A small network was shown many inputs. Here are its activations along a few directions, one row for each input.
In each table, some parts of the input vary, and every possible input appears once, in random order.
Descriptions start from the smaller parts, as in this example, which fits no table here: ring(8) and (point or ring(9) or (values(3) and line(6))).
Shared parts are said once, and a part with two or three values counts as separate values.

A family of inputs:
r1: [ 23  -3 -18   2   5   5  -7  -7  13 -19  16   9 -22   9]
r2: [-15   8  -2  12  20   0   5   9 -27  17 -12   0   3 -16]
r3: [ 27  -8  -9   5   6  -7 -12  -2  20 -26  14  -8  -9  -2]
r4: [-16   5  -2   9  23   6   3   8 -22  22  -4   2   0 -15]
r5: [-20   1  -8  12  18   7  -3  16 -24  22  -2  10   2 -11]
r6: [ 29   4 -15   5  -4  -2   3  -6  15 -27   6  -1 -18   0]
r7: [ 26   2  -9   3  -3   0  -4   3  20 -27  15  -7 -17  -2]
r8: [ 26   6 -13   3   5  -4   1 -16  12 -23   8  -4 -21   1]
r9: [-13   8  -2   9  11  -2  10  20 -20  15 -10  -3   1 -20]
r10: [-12   6   0   9   6   2   1  27 -20  17  -4  -5   7 -20]
r11: [ 26   2 -14   0  11   6  -1 -14  16 -20   9   1 -23   5]
r12: [-12  -4  -1  16  17  -2  -6  22 -21  16  -7  -4  18 -16]
r13: [ -68  -28   93  -85 -116   -8   10  -61   38   33  -30   11   78   87]
- What do these inputs look like to the network? => point or (values(2) and line(6))
- Which other rows does r6 become when the values(2) part takes its other values? List them by row number. => r9

A family of inputs:
r14: [ 58  40 -47  16  46   6  17 -62  -9 -28  19   5 -83 -13]
r15: [ 87  24 -35  28  11 -16   6  10  30 -69  19 -40 -43 -39]
r16: [-59  27  31 -21   2  23  29 -14 -42  66 -21   8   5  -5]
r17: [-55  -3  30 -40 -41   1  34 -53  -3  35 -26  40   7  50]
r18: [-11 -32  26 -43 -35   4 -22 -94  35   6  21  33  12  76]
r19: [-32  -3 -19  21  73  17   4  12 -45  41 -17  23  -7 -15]
r20: [ -4 -20  -9  26  36  -8 -12  84  -9  -1 -16 -23  29 -43]
r21: [ 44  -2 -43  51  25  -2 -29  65  -7 -31  23 -16  -7 -46]
r22: [-43  -3  35 -18 -27  -6  14  76  10  17 -11 -25  28 -18]
r23: [ 32 -24  43 -39 -75  -6 -31 -28  59 -38   1 -27  54  48]
r24: [-32 -20  44 -25 -76 -34   7  12  26  -8 -14  -7  48  24]
r25: [ 15  16 -55  42  62  21 -16  -7 -46  10  22  28 -45 -17]
- What do these inputs look like to the network? => values(2) and line(6)
- The inputs of r19 and r25 match in every part but the line(6) part. If r20 is changed in the same way as r19 into r25, which row does it become? => r21

A family of inputs:
r26: [ 73  -2  -2   0 -47 -22  23  43  60 -60  56 -26 -47 -27]
r27: [ 36 -29  -3  18 -87 -26 -59  58  76 -66  -1 -37  74  12]
r28: [ 10  17  20 -19 -91 -19   5  25  79 -59  38 -38 -17  12]
r29: [-78 -42  61  41 -25 -30 -10  66 -52  47 -18 -19 108   5]
r30: [-78  40  23  -5 -14  12  22  68 -74  60   4   8 -18 -51]
r31: [ -22   20   36  -66  -42   -2   35 -110    5   53  -57  -10   43   22]
r32: [ 28 -17 -33 -35 -38  45 -32 -72  80 -47  32  37 -22  90]
r33: [ 20 -11 -26  79  72 -34 -42  90 -21 -33  24 -22  40 -98]
r34: [-54  -2  91 -56 -58 -23  16 -15  25  54  -6 -53  41 -12]
r35: [-62  43  37  -3 -13 -17  62 -58 -51  71 -32  40  21  29]
r36: [ 45  40 -53  60  73  26  33 -53 -36 -17 -33   6 -61 -60]
r37: [-20 -41  37 -80 -21  12 -14 -72  50 -29  17  59  -5 101]
r38: [-77  -9  32 -15  25  28   9 -56 -34  78  16  72  21  75]
r39: [  2 -57  63 -22 -73 -26 -42  52  45 -46 -46 -29  94  25]
r40: [ -8  35 -64  28  69  18  50 -15 -51  50 -65  18 -54 -27]
r41: [-76   1 -17 -11  35  38 -19 -22 -76  73  22  92 -39  29]
r42: [-75 -25   5  32 -11 -19 -35 101 -91  40  -7   4  58 -46]
r43: [-61  51 -13   1  -3  -6  33 -25 -94  63 -28  61 -38 -17]
r44: [ 12  12  29 -70 -60   0  42 -78  30 -39 -55  14   8  56]
r45: [101   4 -51   7 -37   3  41 -59  37 -61  -2   7 -60  12]
r46: [ -53  -40   41  -74   -4   11  -18 -105   20   58   15   32   30   67]
r47: [-19 -25 -50  45  67  -3 -15 118 -42  33 -34 -31  56 -65]
r48: [ 23  21 -24 -18 -78 -26  27 -72  50 -67  12   8 -36  49]
r49: [ 78  41 -47  28  43 -21  12 -55 -22 -55   9 -27 -81  -3]
r50: [ 84   4 -54  11  84  50 -50 -54   8 -34  28   1 -67  37]
r51: [101 -41 -26  31 -42 -30 -41  78  60 -65  19 -21  49 -29]
r52: [-42  26 -23  14  63  -1  43  85 -30  45   1 -21 -35 -66]
r53: [ 76   0 -23  48  41 -54 -70  86   2 -61  32 -57  31 -44]
r54: [-56 -73  75 -11 -55 -51 -38  18   5  30 -20 -57 112  -1]
r55: [-62  35  68  -5 -26  28  46  31 -26  75 -28 -22  51  -5]
r56: [-41 -16 -57  17 109  29  -5  -7 -33  59  10  60 -67  18]
r57: [  10   35  -13   46   68    3   20   50  -12  -21   31  -31  -41 -100]
r58: [ 90 -39 -50  -9   2  46 -18 -55  61 -45  46  47 -59  53]
r59: [ 83  50 -23   9  38  14  -6  42  12 -47  17 -81 -35 -46]
r60: [-19  -2  86 -61 -77 -24  19  19  54 -33  -8 -24   7  21]
r61: [ 32  -6 -52  46 112  67 -25 -49 -14  -2  12  39 -62 -16]
- What do these inputs look like to the network? => line(4) and ring(9)
- The inputs of r61 and r33 match in every part but the line(4) part. If r56 is changed in the same way as r61 into r33, which row does it become? => r47
- Which other rows does r42 become when the line(4) part takes its other values? List them by row number. => r30, r41, r43
- Which other rows does r26 become when the line(4) part takes its other values? List them by row number. => r45, r51, r58
